A small network was shown many inputs. Here are its activations along a few directions, one row for each input.
Each table varies a few parts of the input and shows all the possible inputs, shuffled.
Descriptions start from the smaller parts, as in this example, which fits no table here: one of 8 places around a ring, together with either a single point or one of 9 places around a ring or (one of 3 separate values, together with one of 4 places along a line).
Shared parts are said once, and a part with two or three values counts as separate values.
(in the rows, 128 means zero)

Other details of the inputs shift rows strongly along two fixed directions, in all tables alike. That doesn't count.
To show where, the next rows are all for the same input, with only those details redrawn:
[103 198  93 150  99  99  85  90 138  77  77]
[154  98 150 112 138 139 137 130 106 134 115]
[131 159 136 102 208 124 129 138  92 144 166]
[120 164 113 136 116 113 103 105 126  98  93]
[139 117 127 139  73 125 112 103 133  95  63]
[113 195 115 114 199 110 111 126 101 126 156]

Table:
r1: [136 170  99 138 110 109 105 107 142  92  97]
r2: [ 73 193  71 167  81  90 101 100 158  72  98]
r3: [131 105 142 118 172 144 148 145 130 160 163]
r4: [131 104 147 115 169 116 158 162 124 153 157]
r5: [157 116 147 108 177 143 143 137  97 145 147]
r6: [130  91 138 132 133 130 146 135 135 141 133]
r7: [123 106 125 121 130 153 145 144 134 150 142]
r8: [ 84 167 101 163 108 106 109 118 145  91 113]
r9: [143  93 151 112 129 137 119 130  99 130 128]
r10: [ 88 189 104 132 197 107 120 131 132 136 176]
r11: [141 166 128 100 208 122 136 138 100 146 166]
r12: [145 111 150 106 174 143 139 139  88 143 149]
r13: [138 115 138 114 167 142 152 153 137 178 155]
r14: [115 196 110 124 196 122 114 122  96 120 162]
r15: [123 103 114 152  58 113 125 109 172 107  72]
r16: [145 128 122 137 113 134 110 119 120 101 118]
r17: [141 125 160 121 101 136 154 138 125 133 147]
r18: [107 124 118 140 107 116 138 140 134 109 122]
r19: [144 111 154  99 173 134 131 140  94 148 147]
r20: [158  99 148 104 137 131 141 134 112 138 113]
r21: [114 109 115 160  65 137 118 106 160 104  86]
r22: [100 185  92 155 100 111 109 112 169 125 103]
r23: [ 87 164  95 161 111 109 109 106 147  99 118]
r24: [116 123 119 142 112 135 125 123 155 128 115]
r25: [133 118 153 108 113 138 146 119 128 138 150]
r26: [121 124 116 134 109 126 129 124 161 132 112]
r27: [153  32 164 135  85 144 161 147 137 136  98]
r28: [149  30 156 128  79 148 168 152 128 133 107]
r29: [173  50 164 115  96 151 146 128 112 132  85]
r30: [159  44 158 136  80 166 157 141 146 165 100]
r31: [ 97 175  92 147 107 116 107 113 171 118 102]
r32: [116 120 105 153  55 140 125 117 162 117  82]
r33: [183  49 148 114  86 158 153 134 112 123 103]
r34: [105 165 119 119 205 138 131 148 129 163 182]
r35: [123 100 132 113 163 138 157 149 117 153 170]
r36: [150  29 158 140  87 151 160 139 128 136 108]
r37: [194  45 155 115  83 147 143 136 129 127  94]
r38: [ 99 170  95 147 108 106 109 108 169 109 106]
r39: [ 99 208 131 117 182 111 117 112 130 136 181]
r40: [133 113 141 121 168 151 148 152 132 174 158]
r41: [127 116 130 122 149 145 157 152 111 183 168]
r42: [154  42 156 142  75 166 158 140 127 173 110]
r43: [135 161 132  93 204 109 113 146 103 145 182]
r44: [145 127 126 131 111 124 103 120 128 105 114]
r45: [132 129 139 136  44 116 120  89 172 107  79]
r46: [140 125 125 134 110 130 102 120 120 102 120]
r47: [153  95 150 101 128 123 123 135 114 138 119]
r48: [114 122 121 148 117 115 131 125 143 117 117]
r49: [108 193  80 147  79  99  77  97 141  64  98]
r50: [103 197  91 151  88  93  64  91 146  71  88]
r51: [140 133 118 122 115 132 130 117 113 108 110]
r52: [152 118 118 147  69 131 112 104 141  88  70]
r53: [ 88 198 102 138 188 130 116 135 131 148 174]
r54: [ 99 166 117 123 204 143 128 146 121 159 188]
r55: [111 125 126 148 112 112 131 134 143 112 113]
r56: [ 88 205  75 174  66  94  95  96 174 114  80]
r57: [146 131 176 115 152 135 156 145 119 157 171]
r58: [125 157 138  97 205 117 113 141  91 146 176]
r59: [123 103 125 121 128 147 146 141 133 143 144]
r60: [142 162 127  98 206 114 116 147 106 142 185]
r61: [ 91 196  93 151  93 101  75  88 131  73  84]
r62: [126 128 125 114 110 123 116 119 110 110 110]
r63: [113 121 113 135 108 136 133 125 144 122 125]
r64: [ 73 193  68 164  82  93 100  95 161  76  99]
r65: [ 93 189 102 124 196  94 127 131 135 139 174]
r66: [ 84 168 102 165 106 104 110 120 145  89 112]
r67: [157 112 142 114 173 148 139 140  94 137 159]
r68: [160  32 156 130  81 134 164 140 144 141  96]
r69: [144  93 144 100 122 133 126 135 100 129 130]
r70: [149  29 157 136  87 158 157 135 133 142 109]
r71: [127 160 136  90 207 112 124 142  96 150 168]
r72: [117 123 124 139 111 106 135 133 150 119 110]
r73: [ 90 198  96 130 176 125 126 139 128 151 178]
r74: [150 134 173 107 152 126 159 148 125 161 169]
r75: [154  41 158 139  81 172 156 142 137 164 109]
r76: [120 122 114 167  51 129 121 110 159 134  76]
r77: [160 112 135 102 163 142 140 147  96 135 167]
r78: [141 128 174 120 148 142 154 145 110 152 176]
r79: [174  38 158 107  74 148 136 136 111 124 105]
r80: [125 157 133 105 204 123 109 142  88 137 189]
r81: [108 177 147 110 190 129 131 122 113 149 198]
r82: [150  35 155 133  86 169 154 138 138 146 109]
r83: [133 130 122 117 115 127 126 120 110 110 108]
r84: [167  99 141 120 133 141 129 134 115 126 130]
- The inputs of r84 and r77 match in every part but one. If r24 is changed in the same way as r84 into r77, which row does it become? => r59
- The inputs of r41 and r76 match in every part but one. If r28 is changed in the same way as r41 into r76, which row does it become? => r27
- What is each input in this table made of? => one of 4 places along a line, together with either one of 2 separate values or one of 8 places around a ring or one of 11 places along a line
- Change only the choice among 2 separate values in r17. List by row number the other rows that result. => r25
- Change only the place on the line of 11 in r68. List by row number the other rows that result. => r4, r13, r15, r22, r26, r31, r38, r56, r65, r72
- Change only the place on the ring of 8 in r67. List by row number the other rows that result. => r9, r12, r14, r16, r46, r61, r80
- Start at r64 and move only the place on the line of 4, one step at a time. The first step leads to r23. Which rows follow, in order? => r6, r65
- Change only the choice among 2 separate values in r45. List by row number the other rows that result. => r74

Table:
r85: [144 107 170 101 191 131 142 151  90 129 182]
r86: [112 145 109 154 108 116  96  98 125  79  91]
r87: [ 97 199 156 131 120 107 139 109 146 162 140]
r88: [118 187 107 123 199  97 105 132 117 120 138]
r89: [120  99 132 133 144 133 158 155 142 137 145]
r90: [108 138 104 149 100 129  89  97 119  87  87]
r91: [128  91 121 131 148 144 157 138 144 156 137]
r92: [ 88 243 135 151 140 114 123 101 151 149 141]
r93: [159  50 155 131 108 133 137 132 122 114  81]
r94: [186  80 144 107  78 161 134 124 114 133  88]
r95: [ 80 182  84 144 178 128 122 137 121 141 176]
r96: [127  95 140 115 190 137 171 168 129 162 175]
r97: [ 88 141  88 159  87 138 110 120 156 110  99]
r98: [ 83 138 100 150  83 108 121 124 161 104 102]
r99: [166 109 126 109 135 149 119 132 108 147 110]
r100: [ 83 179  83 151 157 133 117 143 116 135 171]
r101: [160 132 135 106 168 118 130 142 115 138 132]
r102: [127  54 138 137  80 132 160 143 138 139 116]
r103: [174  90 142 120  49 156 125 109 118 109  81]
r104: [131  99 159 108 127 122 124 131 103 112 140]
r105: [103 131 119 142  86 100  96 102 128  77  83]
r106: [156 106 136 105 113 117 122 130 119 133  99]
r107: [157 146 121 134  60 109 112 104 149  83  66]
r108: [159 108 140 103 211 139 137 151  93 163 152]
r109: [128 102 135 110 210 132 172 162 128 175 185]
r110: [121 107 122 139 157 140 157 148 123 151 164]
r111: [149 165 137 109 143 112 126 124 116 109 144]
r112: [133 116 148 120  93 124 126 126 171 159 139]
r113: [106 130 112 143  92  99  94 105 131  86  72]
r114: [123 104 133 113 206 150 166 165 119 174 188]
r115: [ 80 174  74 149 133 124 109 110 156 126 120]
r116: [149  93 150  90 188 123 137 154  95 162 144]
r117: [ 88 185  89 154 174 120 129 145 121 131 182]
r118: [165  82 150 130  56 143 128 108 123  91  92]
r119: [150  64 160 127 118 131 137 131 115 109 103]
r120: [117 123 101 150  92 132  90 101 125  95  65]
r121: [164 126 129 110 161 134 126 134 110 143 128]
r122: [ 74 182  75 148 143 127 108 122 148 123 133]
r123: [158  56 146 132 114 147 130 125 114 121  87]
r124: [154 115 155 111 124 123 136 126 111 105 142]
r125: [118  94 138 120 163 131 165 172 103 167 190]
r126: [183  67 159 100  59 132 141 126 124 124  81]
r127: [126  52 139 125  87 138 159 144 149 142 106]
r128: [154  58 157 123  84 163 122 121 105 112 105]
r129: [133 209 116 112 172 117 113 117 106 111 165]
r130: [132  87 140 129 163 134 172 163 124 155 170]
r131: [151 105 193 139  71 140 170 118 155 166 100]
r132: [117 162 113 150  74 139  90 106 184 135 113]
r133: [113 200 111 112 173 124 100 115  92 113 177]
r134: [110 207 117 133 170 123 105 123 166 154 184]
r135: [127  86 137 124 166 153 162 161 126 160 164]
r136: [121 190 114 117  98  93 101 102 125  88 116]
r137: [121  87 138 101 183 130 169 157 125 180 173]
r138: [110 176 119 121 100  94  98 102 121  82 126]
r139: [106 211 109 142 132 101 100 113 187 130 154]
r140: [132 213  95 128 125 108  98 102 130  94 114]
r141: [125 101 128 147 132 130 160 160 126 135 155]
r142: [142 105 184 137  67 166 155 116 144 177  96]
r143: [119 147 121 147  92 122  96 100 128  71 102]
r144: [125 147  92 143 106 126  86 104 129 108  68]
- What is each input in this table made of? => one of 4 places along a line, together with either one of 2 separate values or one of 5 places along a line or one of 8 places around a ring
- The inputs of r126 and r94 match in every part but the place on the line of 4. If r127 is changed in the same way as r126 into r94, which row does it become? => r122
- The inputs of r128 and r143 match in every part but the place on the line of 4. If r95 is changed in the same way as r128 into r143, which row does it become? => r110
- Change only the place on the ring of 8 in r123. List by row number the other rows that result. => r86, r108, r118, r121, r129, r140, r143

Table:
r145: [157  67 128 144  66 153 118 102 132  99  59]
r146: [146  78 168 125 116 132 139 132 113 123 112]
r147: [ 85 224  70 139 126  85  74  89 142  90  76]
r148: [184 102 163 121  36 140 133 108 163 131  84]
r149: [133  70 147 108 189 167 150 159 116 198 182]
r150: [ 93 154  87 160  93 130 102 112 165 117  93]
r151: [144  82 159 125 106 153 140 132  99 113 127]
r152: [169  80 157  88 188 152 155 168  88 144 186]
r153: [ 84 216  70 163 125  88 123 116 167 102 128]
r154: [ 62 206 105 142 163 107 114 127 142 128 170]
r155: [152  85 164  94 168 156 157 157  62 156 197]
r156: [ 68 221 116 127 236 109 139 153 114 159 223]
r157: [ 76 220  60 177 120 110 109 105 162 107 102]
r158: [167  77 133 107 104 141 137 146 103 119 140]
r159: [171 120 205  88 164 157 164 140 103 192 188]
r160: [ 93 221  75 156 130  87  70  91 140  88  81]
r161: [104  80 139 154  46 137 126 112 162 122  95]
r162: [115 169  73 147  76 129  82  99 120  83  90]
r163: [136  50 135 136  59 139 138 127 168 132 103]
r164: [131  98 141 151  59 131 121  96 132  79  78]
r165: [165  65 138 132  69 132 130 115 140  90  83]
r166: [129  73 143 163  41 140 165 125 156 123  77]
r167: [ 77 218  75 154 176 115 109 127 143 135 149]
r168: [167  65 144 129  66 111 129 123 144 106  65]
r169: [158  77 134 122 114 167 127 132 104 123 107]
r170: [ 83 225 125  92 250  86 124 137  90 146 197]
r171: [164  82 163  68 195 120 163 164 101 166 162]
r172: [149  81 151 107 183 142 180 176 124 182 187]
r173: [147 203 143  94 209 146 122 132 110 186 190]
r174: [142  56 134 136  60 139 147 135 168 128  96]
r175: [129 158 119 120 165  98 111 134 129 107 140]
r176: [ 91 220  74 156 132  96  66  95 141  80  87]
r177: [152  83 184  98 193 129 161 156  83 168 167]
- What is each input in this table made of? => one of 3 separate values, together with either a single point or one of 4 places along a line or one of 6 places along a line
